A small network was shown many inputs. Here are its activations along a few directions, one row for each input.
In each table, some parts of the input vary, and every possible input appears once, in random order.
A made-up example of a description, with smaller parts first: one of 2 separate values, together with either a single point or one of 11 places along a line or (one of 4 places along a line, together with one of 5 places around a ring).
Shared parts are said once, and a part with two or three values counts as separate values.
In the rows, 128 means zero.

Other details of the inputs vary at random and push rows far along two fixed directions, the same in every table; ignore that.

Table:
r1: [ 99 125 111 103 116 127 110 139 125 140 158]
r2: [109 120 110 102 122 138  97 127 129 142 156]
r3: [133  50 138 144 117 102 222  81 192 121 110]
r4: [111 146 111 104 131 131 119 138 139 150 163]
r5: [103 156 111 100 135 116 109 125 139 122 142]
r6: [166 135 168 183 139 164 132 174  95 128 101]
r7: [152 143 164 175 121 147 125 164  81 112  70]
r8: [ 97 136 117 106 115 132 108 134 135 146 158]
r9: [115 140 104  95 142 124  98 118 132 117 141]
r10: [122 145  94  99 143 124 105 116 124 135 143]
r11: [156 142 162 186 126 151 115 157  85 111  76]
r12: [152  51 126 148 122 115 216  68 189 138 111]
r13: [111 161 100 104 136 116 115 123 131 139 143]
r14: [116 148  93 111 142 115 107 121 125 134 149]
r15: [105 145 105  96 136 111 111 130 128 116 142]
r16: [120 139 124  97 106 111  98 112 115 135 160]
r17: [175 146 195 164 127 146 124 156  85 105  95]
r18: [113 135 105 100 132 126 122 144 128 145 164]
r19: [152 142 186 172 134 165 133 177 107 117  93]
r20: [ 99 152 105 106 117 117 103 120 130 134 138]
r21: [163  68 141 144 108  87 221  52 176 131 112]
r22: [162 138 162 174 127 160 113 151  85 113  70]
r23: [103 123 110 114 121 130 100 132 130 140 163]
r24: [138  64 124 154 124  92 209  60 190 108  96]
r25: [164 153 159 172 140 147 138 166  82 117  76]
r26: [107 127 116 107 138 128 104 138 139 129 166]
r27: [113 124 116  96 139 136 101 132 138 131 160]
Each input here is: one of 3 separate values, together with either a single point or (one of 2 separate values, together with one of 4 places along a line).
The inputs of r23 and r6 match in every part but the choice among 3 separate values. If r1 is changed in the same way as r23 into r6, which row does it become? -> r18
Change only the place on the line of 4 in r27. List by row number the other rows that result. -> r3, r19, r26
Change only the choice among 3 separate values in r25. List by row number the other rows that result. -> r7, r15
Change only the choice among 3 separate values in r16. List by row number the other rows that result. -> r17, r21
